A small network was shown many inputs. Here are its activations along a few directions, one row for each input.
Each table varies a few parts of the input and shows all the possible inputs, shuffled.
Descriptions start from the smaller parts, as in this example, which fits no table here: one of 4 places along a line, together with either a single point or one of 11 places along a line or (one of 3 separate values, together with one of 8 places around a ring).
Shared parts are said once, and a part with two or three values counts as separate values.

Other details of the inputs vary at random and push rows far along three fixed directions, the same in every table; ignore that.

Rows:
r1: [  8  -7   7  15  -2 -10 -25 -11   6  -4 -19]
r2: [ 10 -19  12   1  -3 -15   3 -14 -14  -5  -7]
r3: [-14  19 -14  -5  13  15   9  12  11 -12  14]
r4: [  6  -5   8   6  14 -12 -25 -12   8 -22  -7]
r5: [  9 -21   9   1 -10 -12  -8 -16  -1  -2 -18]
r6: [  2 -17  17 -11  17 -19   8 -14 -20 -28   3]
r7: [-10   3   2  -5  20 -24 -13 -12  -2 -52 -12]
r8: [  0  16   8  17  -7 -12 -30  -4  13 -20   1]
r9: [  2  16 -16  29  -5   6 -31  10  20  13  -7]
r10: [ 16 -19   4  -6 -15 -10   1   2  -6  32  -8]
r11: [ 12 -14  -8  -1 -17  11  14  14   1  37   4]
r12: [ -5  -4   5 -12  12   6  26   1 -15  -7  18]
r13: [ 17  -8  -3  -1 -13  -9 -13  -7  13  23  -7]
r14: [  6  -2   6  -7 -22  17  13   5 -14  13  13]
r15: [ 25 -28   8 -10 -13 -20  -3  -7  -4  25  -9]
r16: [ -5  -7   1 -19   3  19  31   7  -3   7  14]
r17: [-14  23 -15  20  -7  18  -2   2   8   8   3]
r18: [-11   4  -1 -18   1   6  29  14 -15  13   4]
r19: [-11  34 -23  21 -13  15 -19  10  22  24  -8]
r20: [-19  18  -3   2  17  19   5  13   1  -9   9]
r21: [-19  21  -8   0  19   4   3  11  -1 -26   2]
r22: [ -4  -3   3 -16   9   7  28  -3  -9  -9  18]
Description of these inputs: either one of 2 separate values or (one of 4 places along a line, together with one of 5 places along a line).
Change only the place on the line of 4 in r18. List by row number the other rows that result. -> r1, r2, r21
Change only the place on the line of 4 in r7. List by row number the other rows that result. -> r5, r17, r19

Rows:
r23: [ 32 -32  24 -11 -15 -36  -6 -24  -2  17  -1]
r24: [ -5  19 -15   1 -22  30   8  -2   3  37   2]
r25: [ 23  -8  20  -3 -17 -11 -31  -4 -10   5  -4]
r26: [ -3 -11 -11 -21  13  15  32   4   2 -11  14]
r27: [-10  -1  18 -22 -11  -3  36  21 -37 -16  21]
r28: [ 11 -25  -8  -4  -7  31  22  18   8  19  12]
r29: [  0  14 -22  26  41 -11 -36  -2  16 -20  -6]
r30: [ 17  -7  -6 -16 -11  10  14  28  -1  29  24]
r31: [  7  -1  14  -9 -14   9  15  21  -2  36  26]
r32: [ 24 -17 -12  -3  -5 -19 -13 -20  15   4  -6]
r33: [ 14 -17   5  14   7  -9 -20 -17 -17  14 -23]
r34: [ 29 -14  -6  -5  -5 -23 -19 -10  11   5   1]
r35: [-30  -5  13 -28  14   0  56  -4 -34 -55  11]
r36: [-29  49 -21  22   3  49 -13   6  20  -1   6]
r37: [-14  32 -16  -1  25 -25 -35  17  29 -17 -47]
r38: [ 21 -31  10   1 -35 -33   3 -29 -14   3 -20]
r39: [  6  -8   6  40 -27   5 -25  -3   9  -7 -17]
r40: [ -2 -11   4  -3 -11  20  28  -1   8  30  11]
r41: [ -5 -16 -11 -17  -2 -36 -23  11  13  17 -43]
r42: [-23  45 -15  13 -10  14   6  15  -1  -8  15]
r43: [  0 -19  13   3 -10  28  24  11   6  26  14]
r44: [ -9 -19  26 -18  61 -40  10 -23 -27 -54   1]
r45: [-33  20  10 -11  31  36  16   9 -12 -50  15]
r46: [  4   9  11 -12   6 -15 -20 -19 -10 -26  -2]
r47: [-13  46 -12  31  15  -4 -45 -19  40 -15   1]
r48: [-11  10 -19  32 -12  19  16  16 -14  37  -7]
What is each input in this table made of? -> either one of 2 separate values or (one of 4 places along a line, together with either a single point or one of 5 places along a line)
Change only the place on the line of 5 in r34. List by row number the other rows that result. -> r26, r28, r30, r32

Rows:
r49: [-24  19  -8 -28  18   3  22  12 -13 -20   2]
r50: [  2   0   5   0 -15  12  21   7 -14  12  22]
r51: [ 14  -6   6  18 -17 -11 -24 -17  11 -15  -3]
r52: [ 28 -41  17 -21  -7 -14  10  -7  -1  27   0]
r53: [  1  24  -9  21 -16  18 -17  -6  11   7   9]
r54: [ -5  17 -16  24   1   4 -13   7   9  16  -2]
r55: [  6 -16   8 -20  28 -21  -3  -8   5 -38   4]
r56: [-10  14  -1  19  -9  26  -4   8   7  18   0]
r57: [ -2 -13   1 -23 -24   8  36  18 -11  46  -6]
r58: [-19   8   0   1  14  14  10   5  -5 -31   5]
r59: [  6  18 -19  11   4  17 -23   5  25  20   7]
r60: [-23  19 -10 -15  16  -2  10  14   1 -26  -3]
r61: [ -6  25  -1  25 -15  17 -18  -2  17   8  10]
r62: [ 10 -13  -4  15  -2 -22 -19 -15  12  -5 -20]
r63: [ 35 -45  15 -19  -8 -20   8  -3 -11  25   3]
r64: [  9  -1   0   8  -5 -26 -29   0   2  -1 -21]
r65: [-20  12   5  -3  16  16  19  14 -20 -21  14]
r66: [ -7  -3 -11 -13  -3  16  37   6 -13  26   5]
r67: [ -2 -11  17 -13  21 -13  -2 -20 -21 -47  -6]
r68: [  8  -7   5  14   2 -22 -22 -18  10   0 -20]
What is each input in this table made of? -> one of 4 separate values, together with either a single point or one of 4 places along a line
The inputs of r55 and r52 match in every part but the choice among 4 separate values. If r60 is changed in the same way as r55 into r52, which row does it become? -> r57
Which other rows agree with r54 in the choice among 4 separate values? List them by row number. -> r50, r63, r64, r65
